[122 149 140 125 115 112 135]	135

[[123 105 136 118 137]
 [121 125 132 123 104]]	137

[119 105 105 106]	106

[113 133 101 101 124]	124

[141 117 132 129 155 119 125]	125

[154 136 117 116 116]	116

[117 129 157 130 100]	100

[124 126 141 132 152 149 138]	138
---
[[141 112 112 130 126]
 [138 117 125 132 123]
 [106 149 131 111 149]] yields 112

[[137 126 134 135 153 139]
 [123 128 129 119 129 135]
 [120 120 132 108 123 137]] yields 135

[[117 144 118 123]
 [112 153 125 126]
 [134 117 128 130]] yields 144

[[125 133 124 127 129]
 [121 149 102 138 122]
 [125 132 124 123 131]] yields 124

[[131 128 130 130]
 [ 98 103 143  99]
 [155 124 140 155]] yields 128

[[137 125 130 132 148 125 125]
 [130 107 140 124 132 112 132]
 [125  99 139 128 120 115 136]] yields 148

[[129 124 130 126 125 130 126]
 [115 129 107 126 123 133 120]
 [126 128 128 127 126 129 129]] yields 125

[[141 129 101 137 134 124 108]
 [ 99 118 117 154 117 116 101]
 [145 135 131 126 132 136 125]] yields 134

[[129 127 128 130 133 127 127]
 [129 143 123 125 104 142 128]
 [130 144 123 126 117 140 126]] yields 133

[[115 132 139 121 122 116]
 [144 122 152 140 137 139]
 [128 131 113 123 136 127]] yields 121
---
[[126 126 122 150 113]
 [126 129 126 136 121]
 [130 120 124 142 123]] ⇒ 136

[[120 123 112 121 140 102 145]
 [126 118 114 121 142 121 145]
 [126 123 126 121 142 121 141]] ⇒ 121

[[140 123 110 125]
 [157 133 133 145]
 [120 118 107 122]] ⇒ 133

[[116 123 133 124 127 123]
 [133 121 125 141 128 133]
 [153 133 128 130 125 137]] ⇒ 128

[[137 111 130 146]
 [138 119 103 143]
 [108 132  98 113]] ⇒ 103

[[112 103 136 116 138 125]
 [115 151 108 115 119 135]
 [109 105 151 136 154 128]] ⇒ 119

[[123 113 134 136 120]
 [119 112 130 140 118]
 [120 124 106 146 126]] ⇒ 140

[[127 112 120 127 127 135]
 [136 124 133 123 138 113]
 [125 101 141 117 123 135]] ⇒ 138

[[123 129 126 134]
 [150 138 128 115]
 [122 134 128 122]] ⇒ 128
---
[157 139 117 124 114 132 123] => 124

[138 132 110 148 154 143] => 110

[[124 153 103 150 128]
 [124 138 132 136 125]
 [129 136 113 135 125]] => 136

[125 120 149 111 156 115] => 149

[129 150 147 126 149 113 116] => 126

[120 117 129 130 152] => 117
---
[118 116 147 138 140 112 107] -> 140

[[154 113 116 115 145 128 127]
 [114 123 101 123 111 117 128]] -> 111

[141 126 122 144 132 146 152] -> 132

[125 138 104 123] -> 138

[132 151 128 127] -> 151

[150 123 151 152 156] -> 151

[[125 135 112 138 132]
 [128 134 127 131 124]
 [122 106 124 126 117]] -> 124
---
[114 119 132 142 151]: 142

[133 141 122 156]: 141

[142 149 138 152 141 138 144]: 149

[153 125 130 117 123 132 145]: 145

[137 106 133 134]: 134

[[130 128 134 103]
 [134 121 124 150]
 [141 121 136 103]]: 141

[118 106 127 150 128 108]: 128
---
[[110 127 120 136 136]
 [116 145 107 158 158]
 [109 121 133 133 133]]: 116

[[134 105 142 136 132 130]
 [131 111 137 129 124 136]
 [130 113 136 125 118 142]]: 131

[[148 127 132 121 125 123 149]
 [131 128 130 127 126 125 136]
 [140 126 132 126 128 137 142]]: 131

[[145 131 125 125 123 116 147]
 [147 132 115 135 112 135 150]
 [127 147 125 128 128 141 139]]: 147

[[141 125 145 149 148 120]
 [123 138 132 152 135 121]
 [122 142 132 155 138 120]]: 123

[[144 147 120 106 141 141]
 [147 151 121 102 142 144]
 [143 135 138 127 114 117]]: 147
---
[123 128 133 154] value 128
[133 136 151 131] value 133
[128 114 156 153] value 128
[104 122 114 106] value 106
[100 113 135 131] value 113
[156  98 105 107] value 105
---
[[117 123 122 113 148 129 133]
 [113 155 121 125 123 127 142]] yields 113

[[132 125 131 136 127]
 [141 128 104 141 133]] yields 141

[[114 124 135 149 158]
 [127 129 117 139 123]] yields 127

[[127 130 143 114 145]
 [108 125 132 116 104]] yields 108

[[155 127 129 120]
 [110 132 128 125]] yields 110

[[126 126 126 125 128]
 [117 135 106 127 121]] yields 117

[[121 148 107 103 137 128 150]
 [125 127 139 126 124 135 126]] yields 125
---
[[130 121 126 120 132 144]
 [127 125 135 127 130 123]
 [121 137 120 130 123 104]] 121

[[144 125 128 115 114 131 135]
 [142 139 128 139 124 150 149]
 [133 127 110 121 122 131  98]] 125

[[124 121 128 129 104]
 [130 130 128 127 135]
 [132 131 129 133 142]] 121

[[128 126 119 127 136 130 127]
 [128 129 104 128 138 130 129]
 [129 124 119 128 141 131 125]] 126

[[104 120 111 116]
 [133 136 110 141]
 [102 125 152 136]] 120

[[127 127 128 127 123 128 131]
 [123 122 127 125 106 129 141]
 [131 131 129 130 140 128 120]] 127
---
Input:
[[142 122 137 121 133]
 [121 135 123 114 100]
 [134 133 140 130 106]]
Output: 133

Input: [128 156 138 157 138 101 122]
Output: 122

Input: [125 135 153 122 126]
Output: 126

Input: [103 120 107 117 135]
Output: 135

Input: [138 123 104 127 132 119]
Output: 119

Input: [125 139 118 106 119]
Output: 119
---
[[118 118 126 116 146 116 142]
 [150 152 114 110 151 150 144]
 [141 148 131 118 128 151 127]] out 141

[[136 108 124 149 128 107]
 [140 132 118 120 135 138]
 [119 134 130 120 136 126]] out 119

[[119 149 139 137]
 [123 107 116 119]
 [152 133 121 120]] out 152

[[110 114 106 103 134]
 [109 111 104 101 129]
 [110 114 106 103 134]] out 110

[[120 109 107 156 108 142]
 [140 153 134 116 137 119]
 [143 156 107 128 115 128]] out 143

[[107 124 128 124]
 [145 130 112 130]
 [121 124 104 124]] out 121
---
[[111, 110, 124, 132, 104],
 [139, 147, 137, 126, 104]] → 126

[[126, 135, 120, 134, 129],
 [111, 152, 117, 133, 133]] → 133

[[130, 123, 110, 116],
 [127, 121, 101, 134]] → 101

[[113, 153, 116, 128],
 [139, 137, 131, 109]] → 131

[[133, 121, 110, 106, 118],
 [142, 138, 125, 149, 128]] → 149

[[109, 128, 121, 130],
 [139, 154, 129, 102]] → 129

[[153, 149, 115, 113, 127],
 [106, 107, 136, 141, 136]] → 141

[[105, 141, 122, 116],
 [113, 120, 116, 130]] → 116

[[130, 133, 134, 122, 132, 133],
 [130, 126, 143, 155, 130, 138]] → 130

[[107, 146, 137, 119, 132, 131],
 [116, 105, 100, 140, 139, 118]] → 139
---
[[124 116 136 114 119 130 137]
 [132 129 133 120 124 126 119]
 [113 156 120 112 113 127 123]] result: 129

[[145 103 143 129 151 141 136]
 [119 106 122 133 108 119 146]
 [102 143 130 133 146 143 115]] result: 106

[[103 130 133 133 126]
 [101 114 135 109 132]
 [113 131 129 129 108]] result: 114

[[120 129 151 145]
 [128 129 127 128]
 [122 135 108 110]] result: 129

[[139 112 129 119]
 [127 134 127 118]
 [104 136 125 138]] result: 134

[[113 124 147 151 102 134 132]
 [109 125 147 144 103 119 131]
 [111 124 140 147 102 124 131]] result: 125

[[ 99 143 124 128 137 132 150]
 [134 114 119 131 127 138 112]
 [131 127 125 130 128 129 130]] result: 114

[[152 115 112 101 120 134]
 [154 108 109 151 116 138]
 [111 151  99 147 115 106]] result: 108
---
[[144 127 119 119 137 127]
 [121 129 132 125 124 120]
 [129 119 132 122 126 125]
 [140 120 126 133 140 127]
 [127 124 129 123 155 125]
 [129 121 137 127 132 132]
 [127 124 143 127 136 118]
 [147 128 134 125 132 140]
 [125 126 129 138 129 119]
 [123 120 117 120 121 127]] gives 119

[[118 129 126 128 122 112 120 123]
 [117 130 126 128 121 112 120 123]
 [126 119 124 117 126 109 129 126]
 [130 128 137 112 136 115 139 140]
 [119 143 138 132 128 124 125 134]
 [126 130 126 133 125 130 124 125]
 [144 114 119 128 132 148 135 125]
 [127 129 129 128 128 128 128 128]
 [132 133 134 127 134 135 134 135]
 [126 119 121 123 124 116 125 122]
 [141 102 116 110 131 120 138 125]
 [129 134 132 133 130 138 128 130]] gives 125

[[130 124 127 127 126 130 129 125 125 127 131 124]
 [124 134 130 130 131 124 126 134 134 130 122 134]
 [135 117 124 125 123 134 132 118 118 125 138 117]
 [129 126 127 128 127 129 129 126 126 128 130 126]
 [122 137 131 130 132 123 125 136 136 130 120 137]
 [147 100 118 121 115 144 138 103 103 121 153 100]
 [127 129 129 128 129 127 128 129 129 128 127 129]] gives 100

[[143 143 113 109 114 144 114 113 145 143 144 143]
 [112 111 145 148 144 112 144 146 112 112 112 111]
 [143 145 111 109 111 144 111 110 144 145 144 145]
 [143 112 142 112 141 143 141 142 144 113 143 112]
 [108 122 133 150 133 109 133 133 107 123 108 122]
 [143 113 140 112 140 143 140 141 144 114 143 114]
 [145 114 139 109 138 145 139 140 146 115 145 114]] gives 114

[[109 131 131 141 137 109 143 119 130]
 [109 126 134 134 132 113 139 122 126]
 [109 131 130 140 137 110 143 119 130]
 [105 113 142 120 117 121 127 129 115]
 [113 130 130 131 126 122 132 122 130]
 [109 125 139 134 124 117 133 126 124]
 [106 131 134 133 124 119 132 120 131]
 [106 127 133 138 135 109 142 120 127]
 [111 116 139 122 120 122 128 130 117]
 [111 128 132 136 133 113 139 122 127]
 [ 98 116 142 128 125 110 137 125 117]
 [103 114 142 123 120 117 131 128 115]] gives 117
